A small network was shown many inputs. Here are its activations along a few directions, one row for each input.
In each table, some parts of the input vary, and every possible input appears once, in random order.
Descriptions start from the smaller parts, as in this example, which fits no table here: one of 4 places along a line, together with either a single point or one of 11 places along a line or (one of 3 separate values, together with one of 8 places around a ring).
Shared parts are said once, and a part with two or three values counts as separate values.

Rows:
row 1: [ -6 -30 -15 -18 -42  -1 -66 -29 -35 -23  18]
row 2: [ 31  34 -66 -47  68  20 119  20 -26 -57  11]
row 3: [-27  39   2  20  -6  -2  45  11  49  52 -20]
row 4: [ 87  25 -56 -74  60 -22  28  -9 -77 -86 -26]
row 5: [-36  -4  36  11   9  10  37   5  15  28  35]
row 6: [ 27   9  14  14 -15 -18 -58   0  11   0 -49]
row 7: [ 24 -22  24  -3  -8 -14 -49  -6 -20  20 -29]
row 8: [-58 -19 -23  26 -12  13  12 -17  12  -6  65]
row 9: [ 32  15  17  10 -24 -19 -47  -7   5  18 -69]
row 10: [  9 -28  28 -16 -18 -11 -67  -4 -22 -21  21]
row 11: [-45  -7   4  21  -9   8  33   5  14   4  53]
row 12: [ -2 -23  13 -14   5  16 -65 -16 -18   3 -28]
row 13: [ -6  14  14  46 -20   7  49  33  54  25  -1]
row 14: [-30  -3  10  25  11  12  28  14  37  40  20]
Q: The inputs of row 13 and row 6 match in every part but one. If row 14 is changed in the same way as row 13 into row 6, which row does it become?
A: row 7
Q: Describe the family of inputs behind these rows.
A: one of 2 separate values, together with either a single point or one of 6 places along a line

Rows:
row 15: [-63  -1  26  60  11  26 -20   5  33  33  42]
row 16: [ -4 -15  38  25   0   3 -13   5  12  15 -27]
row 17: [ 15  14 -52   7  54  11  86  21  18 -26  16]
row 18: [-37  15   0 -13 -14 -39  20   5  11  32 -40]
row 19: [ 50  -8 -13 -29 -16 -18 -46   7   9   3 -56]
row 20: [-22 -39  12   0 -11  -8  21 -10 -10  -5  45]
row 21: [  1 -25  22  -9 -19  20  -6 -22 -34 -38  23]
row 22: [ 36   0  21   6   3  11 -47  -2  10  14 -62]
row 23: [-27 -13  40  36  -4   0   2   9  12  20  25]
row 24: [ 30  51 -41 -14  48   2  84  24 -43 -24   6]
row 25: [-12   6   4 -21  -8 -23 -12   1  -4   3 -33]
row 26: [  4   1 -16 -50 -36  -5  -2  -9 -30 -15   0]
row 27: [ 89  54 -51 -45  63  17  26 -11 -46 -58 -33]
row 28: [-51 -25   4  19  -2   8   5 -16  19   7  58]
row 29: [ 46 -12  34  -3   3   6 -53 -19  16   0  -5]
row 30: [ -7  -6  27  11  -2  -1 -24   2  20  -2  36]
row 31: [ 34   2 -37 -53 -12   3 -50 -15 -36 -28 -23]
row 32: [ 57  35 -38 -24  43  -6  58  14 -16 -74  12]
row 33: [ 41 -27   3 -40  -3  24 -39 -28 -23 -23   3]
row 34: [-43 -13  22  61 -10  10  10  15  64  54 -13]
row 35: [-36  -1 -13  12 -38   1  -1  -1  -7  15  25]
row 36: [-31  -5 -22 -18 -18 -22  11 -15 -25  -1   7]
row 37: [-26   7  29  56 -11  -8  -6  21  17  51  -2]
row 38: [-44   5   1  28 -18 -11  -5  19  36  49  -4]
Q: The inputs of row 23 and row 30 match in every part but one. If row 36 is changed in the same way as row 23 into row 30, which row does it become?
A: row 26
Q: Describe the family of inputs behind these rows.
A: one of 4 places along a line, together with either a single point or one of 5 places around a ring
Q: A walk changes only the place on the ring of 5. It starts at row 29 and steps to row 22. List the rest of the walk in order.
A: row 19, row 31, row 33
Q: Change only the place on the ring of 5 in row 38. List by row number the other rows that result.
A: row 15, row 28, row 34, row 35

Rows:
row 39: [ 80  44 -21 -31  61 -16  -4 -26  -4 -45 -58]
row 40: [ 39  -9 -21 -44  15  30   5 -31 -72 -42  28]
row 41: [-12  37 -44  35  15 -13  50  31   1  -9 -36]
row 42: [-18 -37 -53 -15 -10   9 -38 -20 -22 -15  32]
row 43: [-56 -19 -17  16  10  32  43  12  -7  31  37]
row 44: [ 74   6  -5 -78  29  -5 -38 -47 -53 -65 -39]
row 45: [  0   2  92  70  -9 -37 -30  13  58  42 -26]
row 46: [-22  11  75  68  18   4  30  22  70  65  10]
row 47: [-50  -9  45  33  -6  31  26   2  66  43  86]
row 48: [ 66  50 -38   4  77  -4  61   4 -12 -47 -19]
row 49: [ 66  32 -12 -31  19  -7   7   1  -2 -48 -64]
row 50: [-37  36  30  28 -48 -35 -28  27  35  39 -37]
row 51: [-53 -31  87  33 -45 -24 -29 -24  -5   7  66]
row 52: [ 75   3 -16 -43 -19   6 -47 -24 -38 -56 -23]
row 53: [ 32  16 -61 -64  48  26  68 -27  -3 -69  46]
row 54: [-17 -32  45   7 -75 -28 -56  -2 -11  57 -16]
row 55: [ 13   7 -47 -46  44  36  61 -19 -16 -48  39]
row 56: [ 21  40 -27   9  -9 -16 -12  37  -9  -1 -58]
row 57: [-12   7  -5  36   8 -28  54  35  16  55 -17]
row 58: [ -3 -46 101  16 -45   7 -71  26  32  33   9]
row 59: [-54 -33   9  34 -56  11 -36 -20  -6  43  46]
row 60: [ -5  25  12  35  -9 -17 -27  10   6  35 -60]
row 61: [-102   -3   -3    9  -35    5   40   -5   34   29   52]
row 62: [ 47 -45 -39 -34  69  15 -23 -30 -41 -81  25]
row 63: [-61  10  13  29 -21 -19  37  28  64  48 -15]
row 64: [ 55  43 -49   2  55  -4  52  13  17 -28  -7]
row 65: [ 20 -41 -19 -28 -15   5 -66  12 -23  -4 -39]
row 66: [-39 -25  -7  -5 -34   6 -27 -14 -34  16  40]
row 67: [ -4 -25  20 -40 -42  -5 -67  29 -16  23 -12]
row 68: [-43 -12 -47  -3  12  34  64  -9 -26  -9  10]
Q: The inputs of row 61 and row 59 match in every part but one. If row 55 is changed in the same way as row 61 into row 59, which row does it become?
A: row 40
Q: Describe the family of inputs behind these rows.
A: one of 5 places around a ring, together with one of 6 places along a line
Q: A walk changes only the place on the ring of 5. It starts at row 57 and steps to row 60. List the rest of the walk in order.
A: row 67, row 66, row 43
Q: A walk changes only the place on the ring of 5. It starts at row 58 and steps to row 45. List the rest of the walk in order.
A: row 46, row 47, row 51

Rows:
row 69: [-34  -4  -9  14 -17  16  33  10  22  -1  52]
row 70: [-53 -21  64  50 -66  -3 -64  17  36  92 -42]
row 71: [  5   4 -39   4  24   9  52  -1 -16 -21  25]
row 72: [-56  -5  48  58  -5   6  16  15  59  51  38]
row 73: [ 35 -19 -21 -19   7   9 -41 -16 -44 -22 -22]
row 74: [-16 -40  16  11  -9  -8 -70   7  -9 -13  -1]
row 75: [ 48  68 -59 -59  56  -3  66 -14 -21 -63  22]
row 76: [-75 -10  42  79 -54   9  24   9  93  87   3]
row 77: [ 32  22 -34 -25  48 -14  81  14 -32 -53   1]
row 78: [ 69   7 -18 -55  12   6 -13 -17 -53 -49 -38]
row 79: [ 76  44 -48 -88  35 -29 -17 -30 -52 -72 -29]
row 80: [-30 -46  58  29 -31   3 -68   6  17  63  -9]
Q: Describe the family of inputs behind these rows.
A: one of 2 separate values, together with one of 6 places along a line
Q: The inputs of row 70 and row 76 match in every part but the choice among 2 separate values. If row 80 is changed in the same way as row 70 into row 76, which row does it become?
A: row 72
Q: Change only the choice among 2 separate values in row 73. List by row number the other rows that result.
A: row 71

Rows:
row 81: [ 50  14 -28 -48  68  -2  82   8 -27 -67  31]
row 82: [-60 -15  11  19 -35  -5  33   0   5   8  87]
row 83: [-47 -19   4  28 -15   8  -1 -12  30  26  35]
row 84: [ 23  36 -78 -39  19 -13  17 -16 -36 -32 -22]
row 85: [-35   1  12  17  -4   0 -14  14  39  31 -15]
row 86: [-46 -24   3  15 -20  29  -6 -13   4  18  69]
row 87: [-47   4  15  36  -6   3  57  11  40  20   6]
row 88: [  4  22 -55 -34  30  -9  89  -4 -54 -44   3]
row 89: [ 42   8 -45 -47  24 -25 -25 -23 -75 -42 -57]
row 90: [ -5  27  31  45   1  -5  25  19  60  56 -25]
row 91: [ -4 -12  41  21 -28 -20 -59 -12  11  28 -43]
row 92: [-38  18  19  23 -20  -2  14  10  40  43   2]
row 93: [ 81   6 -23 -65  68   1 -14   4 -35 -65  -4]
row 94: [-22 -20  30  16 -39  14 -38   1  -8  21   6]
row 95: [-53 -12  -9  56 -23  13  34   1  35  14  44]
row 96: [-45 -27   2  33 -18  -1 -27  -9  28  25  17]
row 97: [ -7  20  30  54 -11  -9  73  33  51  35 -11]
row 98: [-20 -29  29  18 -23 -11 -78 -14   1  11  -6]
row 99: [-25 -42  33   3 -46   6 -42 -10 -28  11  42]
row 100: [ 36  39 -47 -56  10   1   2  -5 -63 -44 -33]
row 101: [106  11 -25 -43  38  12 -32 -22 -37 -73 -21]
row 102: [-17 -47  33   7 -42  10 -73 -17 -33  -2  16]
row 103: [-48 -34  14   0 -32  18 -21  -1 -14  14  46]
row 104: [ 67   4 -40 -57  66  21  44   1 -23 -59  11]
row 105: [ -5  13  27  34  -5 -27  -2  25  61  54 -39]
row 106: [ 75  19 -40 -57  61  17  11  -7 -12 -65   8]
row 107: [ 11  22 -52 -55  29 -12  54  -7 -54 -35  -8]
row 108: [-14   1  18  26 -19   6 -40  10  30  33 -28]
row 109: [ 17   6  46  24 -15 -12 -14  23  31  45 -51]
row 110: [ 25  10  43  27 -15  -8 -51  11  33  33 -60]
Q: Describe the family of inputs behind these rows.
A: one of 5 places along a line, together with either one of 2 separate values or one of 4 places along a line
Q: Which other rows agree with row 108 in the place on the line of 5? List them by row number.
A: row 93, row 94, row 99, row 100, row 109
Q: Change only the place on the line of 5 in row 100. List by row number the other rows that result.
A: row 84, row 88, row 89, row 107
Q: Which other rows agree with row 91 in the place on the line of 5? List them by row number.
A: row 89, row 98, row 101, row 102, row 110

Rows:
row 111: [ 24  32 -53 -20  41   4 101   7 -12 -36  30]
row 112: [-74  -7  16  61 -13  13  63  24  53  55  42]
row 113: [ 63  28 -31 -48  36 -11   6  -3 -24 -34 -20]
row 114: [-28  -5  43  42 -23  -2 -34   7  40  50 -10]
row 115: [-56 -23  29  32 -38  -5 -32   0  19  40   0]
row 116: [ 57  12 -23 -38  36  -9  -7 -18 -40 -52  -3]
row 117: [ 35  13 -46 -50  24 -13   2 -16 -38 -50 -10]
row 118: [-49 -27  45  24 -41  14 -49  -1  23  30  10]
row 119: [ 48   9 -37 -24  25  -6  22  -3 -33 -46 -30]
row 120: [ 51   4 -29 -56  10  10  -5 -19 -51 -48   3]
row 121: [-26 -29  49  35 -22  10 -43  10  22  55   7]
row 122: [-45  -7  37  40 -37  -4 -25  14  41  36 -18]
Q: The inputs of row 122 and row 119 match in every part but one. If row 121 is changed in the same way as row 122 into row 119, which row does it become?
A: row 116
Q: Describe the family of inputs behind these rows.
A: one of 2 separate values, together with either a single point or one of 5 places around a ring
